These are the activations of a small network on made-up records, seen along a few directions, one row for each record.
After each row come some of the record's fields: Leb, Rese, Defud, Sivaz, Pivi, Voz, Dol.
A field that a record lacks is written none.
The largest differences between rows may come from other fields.
In the rows, 500 means zero.
Random noise pushes rows far along 7 fixed directions. That doesn't count. These rows show it; they differ only by the noise:
733 419 598 396 685 535 518 343 963 541 43 160 320 938 402 600 212 485 242 527 564 534 580 443 433 450 390 207
520 685 142 771 597 474 198 313 470 495 461 578 414 169 593 303 469 457 596 517 400 434 155 544 415 374 569 346
510 502 618 620 318 556 695 604 294 454 544 514 510 498 549 527 567 506 711 560 544 609 437 645 493 541 500 527
434 460 486 441 536 669 515 521 580 665 549 468 372 463 502 563 380 406 518 371 629 435 509 475 534 398 702 509
447 373 522 287 625 618 488 509 707 750 653 474 501 611 401 522 280 475 419 303 560 360 661 434 603 307 649 603
532 426 772 469 342 515 713 585 243 499 540 484 603 605 492 381 714 529 568 580 404 587 552 563 462 684 539 740
317 499 671 457 294 666 590 638 129 587 618 539 441 359 565 454 655 383 670 447 660 526 475 435 544 620 768 702
533 410 721 450 508 617 661 442 482 591 207 225 281 663 542 506 610 422 374 579 561 565 453 473 404 713 740 578
523 500 540 447 459 655 538 571 563 558 520 531 439 491 471 540 423 399 547 399 578 492 577 473 486 449 544 443

524 444 528 715 536 358 659 422 310 508 450 345 544 592 605 395 625 637 527 674 318 594 293 684 437 514 530 687 | Leb is p1, Rese is w1, Defud is u1, Sivaz is v1, Pivi is g2, Voz is t1, Dol is h1
573 568 422 465 546 349 267 412 593 513 523 571 662 535 404 218 435 631 583 526 363 409 506 522 544 401 402 397 | Leb is p1, Rese is w1, Defud is u2, Sivaz is v2, Pivi is g3, Voz is t1, Dol is h2
570 665 586 550 317 539 455 551 468 295 189 465 380 567 481 588 413 381 630 578 711 642 486 446 461 577 307 129 | Leb is p2, Rese is w1, Defud is u2, Sivaz is v1, Pivi is g1, Voz is t1, Dol is h1
513 592 305 764 400 262 466 499 356 261 707 705 735 349 536 482 552 732 771 646 399 545 362 772 574 456 235 424 | Leb is p1, Rese is w2, Defud is u2, Sivaz is v1, Pivi is g3, Voz is t1, Dol is h2
253 572 391 570 429 191 234 396 129 441 696 570 723 396 539 335 526 738 684 619 527 442 282 519 745 476 475 625 | Leb is p2, Rese is w2, Defud is u2, Sivaz is v2, Pivi is g3, Voz is t2, Dol is h2
486 580 365 588 496 649 428 524 561 650 599 553 440 379 492 485 312 404 705 403 595 435 436 579 578 224 604 351 | Leb is p2, Rese is w2, Defud is u2, Sivaz is v1, Pivi is g3, Voz is t2, Dol is h1
364 483 641 549 430 496 536 493 214 514 347 321 409 583 606 493 537 507 532 590 640 603 367 395 546 565 612 590 | Leb is p1, Rese is w1, Defud is u2, Sivaz is v1, Pivi is g4, Voz is t2, Dol is h1
335 567 485 583 383 419 430 449 336 513 440 385 406 496 553 519 392 599 782 623 775 518 286 649 673 484 608 344 | Leb is p2, Rese is w1, Defud is u2, Sivaz is v2, Pivi is g1, Voz is t2, Dol is h1
372 393 563 509 545 252 496 357 399 464 394 289 534 702 553 519 548 766 450 682 582 517 379 551 643 627 515 584 | Leb is p1, Rese is w2, Defud is u2, Sivaz is v2, Pivi is g4, Voz is t2, Dol is h2
387 308 699 462 451 525 817 553 337 668 651 403 485 546 554 500 742 632 566 571 472 497 482 706 557 658 833 862 | Leb is p1, Rese is w2, Defud is u2, Sivaz is v2, Pivi is g3, Voz is t2, Dol is h1
663 616 481 620 355 681 639 679 600 331 452 653 412 357 511 685 506 321 670 481 537 596 568 602 356 531 380 244 | Leb is p2, Rese is w1, Defud is u2, Sivaz is v1, Pivi is g4, Voz is t1, Dol is h1
569 426 517 611 550 627 737 493 539 489 278 307 252 478 656 667 651 397 325 558 514 575 396 521 320 669 668 526 | Leb is p1, Rese is w2, Defud is u1, Sivaz is v2, Pivi is g4, Voz is t1, Dol is h2
506 415 923 335 306 452 687 614 364 387 271 317 547 961 424 574 452 585 480 583 674 705 699 370 572 633 260 462 | Leb is p1, Rese is w1, Defud is u2, Sivaz is v1, Pivi is g1, Voz is t2, Dol is h1
511 342 516 436 678 631 646 467 635 731 561 410 420 533 506 537 510 425 300 405 378 406 517 496 437 461 782 778 | Leb is p2, Rese is w2, Defud is u2, Sivaz is v1, Pivi is g2, Voz is t1, Dol is h1
361 634 409 474 468 394 294 466 526 353 515 660 503 350 466 561 470 444 497 445 630 462 467 391 476 534 439 386 | Leb is p2, Rese is none, Defud is none, Sivaz is none, Pivi is g1, Voz is t1, Dol is none
447 370 557 462 425 412 645 614 442 502 760 527 780 788 430 649 161 674 591 423 618 530 650 540 748 179 218 560 | Leb is p1, Rese is w2, Defud is u1, Sivaz is v1, Pivi is g3, Voz is t2, Dol is h2
320 418 545 732 397 331 685 517 106 418 474 290 531 667 662 696 393 658 632 633 710 653 244 585 685 411 446 606 | Leb is p1, Rese is w2, Defud is u1, Sivaz is v1, Pivi is g4, Voz is t1, Dol is h2
579 436 590 222 752 107 281 201 815 460 395 428 749 815 296 313 529 775 166 659 238 355 625 455 513 697 424 597 | Leb is p2, Rese is none, Defud is none, Sivaz is none, Pivi is g3, Voz is t1, Dol is none
491 720 207 964 344 372 387 474 229 272 525 622 523 232 651 501 438 568 881 657 572 618 104 717 537 348 293 226 | Leb is p2, Rese is w2, Defud is u2, Sivaz is v1, Pivi is g4, Voz is t2, Dol is h2
687 446 645 400 462 668 699 656 731 434 445 556 466 564 442 620 605 419 425 444 417 567 759 511 353 641 413 424 | Leb is p1, Rese is w2, Defud is u2, Sivaz is v1, Pivi is g4, Voz is t1, Dol is h1
394 416 562 338 612 593 425 447 498 734 396 291 387 645 489 478 335 383 318 369 607 431 500 265 573 390 713 620 | Leb is p2, Rese is w2, Defud is u1, Sivaz is v1, Pivi is g2, Voz is t1, Dol is h1
427 465 347 550 601 658 571 526 634 569 666 593 376 248 586 677 561 441 472 395 511 423 500 556 447 478 719 581 | Leb is p1, Rese is w2, Defud is u2, Sivaz is v1, Pivi is g3, Voz is t2, Dol is h2
413 414 523 422 562 491 512 433 523 696 457 280 419 664 488 524 335 520 471 508 651 446 440 558 639 399 656 513 | Leb is p2, Rese is w2, Defud is u1, Sivaz is v2, Pivi is g1, Voz is t1, Dol is h2
545 453 508 465 526 693 658 567 607 518 450 514 337 420 522 646 597 365 366 410 509 524 603 485 359 598 578 515 | Leb is p1, Rese is w2, Defud is u1, Sivaz is v1, Pivi is g1, Voz is t2, Dol is h2
472 532 458 326 576 664 277 469 649 775 509 477 426 491 402 319 275 354 504 349 557 357 545 352 570 292 729 451 | Leb is p2, Rese is w1, Defud is u2, Sivaz is v1, Pivi is g3, Voz is t1, Dol is h2
723 647 305 543 648 592 242 360 793 560 300 528 377 327 451 244 496 346 481 493 307 402 420 524 305 500 610 269 | Leb is p2, Rese is w1, Defud is u2, Sivaz is v1, Pivi is g4, Voz is t1, Dol is h2
361 587 304 512 476 721 461 637 737 460 509 571 219 265 566 917 301 348 631 326 932 458 549 457 583 379 571 118 | Leb is p1, Rese is w2, Defud is u2, Sivaz is v2, Pivi is g4, Voz is t1, Dol is h2
482 493 544 532 389 690 657 660 390 537 632 592 473 368 527 591 545 363 631 443 559 528 560 536 500 468 567 557 | Leb is p2, Rese is w2, Defud is u2, Sivaz is v1, Pivi is g4, Voz is t2, Dol is h2
686 606 658 544 367 464 467 538 364 400 354 512 634 637 451 278 548 467 584 620 350 627 535 466 418 538 255 404 | Leb is p2, Rese is w1, Defud is u2, Sivaz is v1, Pivi is g4, Voz is t2, Dol is h1
404 596 403 614 460 270 278 393 151 315 457 547 632 398 583 333 610 578 451 600 448 508 314 298 539 570 377 583 | Leb is p1, Rese is w2, Defud is u2, Sivaz is v2, Pivi is g3, Voz is t1, Dol is h2
488 544 495 586 329 461 574 626 310 356 705 711 655 375 505 505 599 568 703 521 476 563 535 609 536 522 349 529 | Leb is p1, Rese is w2, Defud is u2, Sivaz is v1, Pivi is g3, Voz is t2, Dol is h2
375 541 381 476 445 533 418 565 370 502 692 674 527 282 521 500 527 477 562 391 560 445 518 451 551 465 510 532 | Leb is p1, Rese is w2, Defud is u1, Sivaz is v2, Pivi is g1, Voz is t2, Dol is h2
493 501 525 463 409 880 653 677 531 638 554 562 269 288 542 653 508 236 593 348 639 503 554 504 440 504 772 480 | Leb is p2, Rese is w2, Defud is u2, Sivaz is v1, Pivi is g4, Voz is t2, Dol is h1
525 380 585 715 505 336 768 403 362 478 379 258 476 675 623 513 640 720 532 741 424 606 252 761 487 622 575 641 | Leb is p1, Rese is w2, Defud is u2, Sivaz is v2, Pivi is g2, Voz is t1, Dol is h1
331 435 462 404 617 530 361 431 532 677 402 255 402 720 507 616 83 480 372 374 789 477 473 251 714 173 531 442 | Leb is p1, Rese is w2, Defud is u1, Sivaz is v1, Pivi is g3, Voz is t2, Dol is h2
521 494 500 441 562 532 425 459 412 590 540 571 552 412 487 251 662 444 347 456 252 465 527 384 359 547 567 707 | Leb is p1, Rese is w1, Defud is u1, Sivaz is v1, Pivi is g1, Voz is t2, Dol is h1
460 423 626 433 509 512 575 491 383 650 513 366 506 628 472 439 499 495 470 530 496 504 501 528 575 490 622 677 | Leb is p2, Rese is w2, Defud is u2, Sivaz is v1, Pivi is g1, Voz is t1, Dol is h2
454 525 600 394 345 651 484 661 433 561 573 516 525 584 447 548 230 388 643 361 740 525 611 357 656 302 458 398 | Leb is p2, Rese is w2, Defud is u2, Sivaz is v1, Pivi is g3, Voz is t1, Dol is h1
454 583 349 316 661 337 44 333 644 526 513 606 630 448 375 218 448 563 385 432 401 324 576 306 546 490 457 453 | Leb is p1, Rese is w1, Defud is u2, Sivaz is v1, Pivi is g2, Voz is t1, Dol is h1
565 482 569 416 495 518 522 557 505 401 554 648 607 438 464 454 739 485 393 483 335 500 698 422 390 683 415 619 | Leb is p1, Rese is w2, Defud is u2, Sivaz is v1, Pivi is g4, Voz is t2, Dol is h2
640 426 438 474 668 699 650 513 855 600 497 527 351 456 486 605 502 387 295 390 350 462 606 535 295 467 599 514 | Leb is p1, Rese is w1, Defud is u2, Sivaz is v1, Pivi is g1, Voz is t1, Dol is h1
525 362 612 419 451 569 757 678 525 516 710 587 625 628 458 657 466 534 469 381 474 545 735 520 515 412 352 637 | Leb is p1, Rese is w2, Defud is u1, Sivaz is v1, Pivi is g2, Voz is t2, Dol is h2
508 458 590 545 383 438 656 585 493 442 594 519 654 683 468 588 399 661 678 564 545 579 568 681 587 399 312 430 | Leb is p1, Rese is w1, Defud is u1, Sivaz is v1, Pivi is g3, Voz is t2, Dol is h1
570 482 380 648 634 459 561 394 792 484 379 332 356 612 524 710 274 571 487 541 575 525 366 664 503 364 458 299 | Leb is p2, Rese is w2, Defud is u2, Sivaz is v1, Pivi is g1, Voz is t1, Dol is h2
233 450 621 389 487 359 397 420 331 555 413 299 450 639 533 487 481 643 540 571 750 488 421 430 700 622 684 576 | Leb is p1, Rese is w1, Defud is u2, Sivaz is v1, Pivi is g2, Voz is t1, Dol is h1

Here are new rows. What are their fields?
666 455 568 401 434 843 785 704 786 526 465 537 304 462 479 800 487 265 470 382 599 533 740 571 361 555 535 338 | Leb is p2, Rese is w2, Defud is u1, Sivaz is v2, Pivi is g4, Voz is t2, Dol is h2
635 583 639 388 440 488 377 513 562 329 227 511 515 635 426 400 542 442 406 522 493 580 663 271 388 654 258 298 | Leb is p1, Rese is w1, Defud is u2, Sivaz is v1, Pivi is g4, Voz is t2, Dol is h1
548 579 334 551 536 523 343 473 426 406 576 726 573 224 529 352 655 411 403 439 318 449 496 357 367 568 454 579 | Leb is p1, Rese is w2, Defud is u2, Sivaz is v1, Pivi is g4, Voz is t2, Dol is h2
586 516 686 486 305 584 623 650 342 343 342 452 537 695 506 591 412 385 446 493 618 684 622 284 479 493 219 398 | Leb is p1, Rese is w2, Defud is u1, Sivaz is v1, Pivi is g3, Voz is t1, Dol is h2
600 475 518 525 543 481 540 464 786 451 199 217 373 823 485 754 173 529 471 558 738 588 496 559 568 382 324 130 | Leb is p2, Rese is w2, Defud is u1, Sivaz is v1, Pivi is g4, Voz is t1, Dol is h2
699 424 516 517 486 746 852 635 738 534 638 641 432 360 468 660 680 394 502 475 332 503 666 776 316 600 603 569 | Leb is p2, Rese is w2, Defud is u2, Sivaz is v1, Pivi is g3, Voz is t2, Dol is h2
481 517 320 653 471 471 610 548 546 475 801 691 532 226 538 583 650 617 720 552 408 451 415 883 498 518 563 512 | Leb is p2, Rese is w2, Defud is u2, Sivaz is v2, Pivi is g1, Voz is t1, Dol is h2
435 618 617 587 176 381 501 645 148 184 439 567 620 532 564 573 558 583 740 615 708 688 490 457 588 624 156 289 | Leb is p1, Rese is w2, Defud is u1, Sivaz is v2, Pivi is g4, Voz is t2, Dol is h2
415 543 571 548 381 597 546 525 431 486 270 283 271 539 588 677 434 416 599 571 838 596 385 513 559 567 621 297 | Leb is p2, Rese is w2, Defud is u1, Sivaz is v1, Pivi is g3, Voz is t1, Dol is h2
525 697 442 417 525 402 35 376 529 358 170 470 507 611 413 321 250 442 409 464 608 525 527 104 521 389 173 130 | Leb is p1, Rese is w1, Defud is u2, Sivaz is v1, Pivi is g1, Voz is t2, Dol is h1
541 452 627 377 454 481 568 584 535 382 466 515 570 676 430 592 446 513 409 449 564 558 706 380 524 552 285 474 | Leb is p1, Rese is w2, Defud is u2, Sivaz is v1, Pivi is g1, Voz is t1, Dol is h2
575 564 134 789 577 518 536 497 824 417 635 658 412 243 586 736 399 615 727 491 494 463 350 861 471 321 430 173 | Leb is p1, Rese is w2, Defud is u2, Sivaz is v2, Pivi is g4, Voz is t2, Dol is h1
588 505 569 459 509 401 360 438 419 469 293 316 604 793 467 380 266 482 341 526 505 574 488 260 549 378 257 440 | Leb is p2, Rese is w2, Defud is u1, Sivaz is v1, Pivi is g4, Voz is t1, Dol is h2
518 572 458 638 419 800 666 633 445 458 376 512 209 267 631 707 600 224 484 430 610 622 449 451 310 543 587 389 | Leb is p1, Rese is w2, Defud is u1, Sivaz is v1, Pivi is g1, Voz is t1, Dol is h2
290 494 544 437 406 625 514 551 320 603 505 422 304 394 571 607 504 415 560 466 771 500 425 429 601 551 745 533 | Leb is p2, Rese is w2, Defud is u2, Sivaz is v2, Pivi is g1, Voz is t2, Dol is h2
419 277 676 267 625 549 689 552 636 656 561 361 467 734 438 651 474 540 293 393 564 458 732 432 578 507 622 739 | Leb is p1, Rese is w2, Defud is u2, Sivaz is v1, Pivi is g1, Voz is t1, Dol is h2
720 462 405 648 569 390 623 521 699 481 679 554 720 664 428 525 294 635 527 496 226 555 523 708 475 188 147 463 | Leb is p2, Rese is w2, Defud is u1, Sivaz is v1, Pivi is g2, Voz is t1, Dol is h2
470 481 720 466 373 509 590 520 277 503 460 473 512 486 526 353 820 510 568 649 439 548 490 564 436 815 683 694 | Leb is p2, Rese is w1, Defud is u2, Sivaz is v1, Pivi is g4, Voz is t2, Dol is h1
492 320 727 141 515 357 546 569 661 502 615 486 767 918 306 556 363 708 336 420 513 468 904 399 668 474 207 569 | Leb is p1, Rese is w2, Defud is u1, Sivaz is v2, Pivi is g1, Voz is t2, Dol is h2
558 478 575 434 586 480 446 381 639 406 147 333 353 621 513 536 616 492 253 586 532 543 531 355 394 752 488 400 | Leb is p1, Rese is w2, Defud is u2, Sivaz is v1, Pivi is g4, Voz is t2, Dol is h2
636 560 529 383 511 417 291 444 561 486 403 508 642 630 357 247 401 501 485 498 382 471 595 401 530 463 303 382 | Leb is p2, Rese is w2, Defud is u2, Sivaz is v1, Pivi is g2, Voz is t1, Dol is h1
344 446 284 340 756 444 235 396 671 614 614 533 508 461 452 544 281 509 258 280 541 313 565 242 627 304 541 581 | Leb is p1, Rese is w2, Defud is u2, Sivaz is v1, Pivi is g2, Voz is t1, Dol is h2
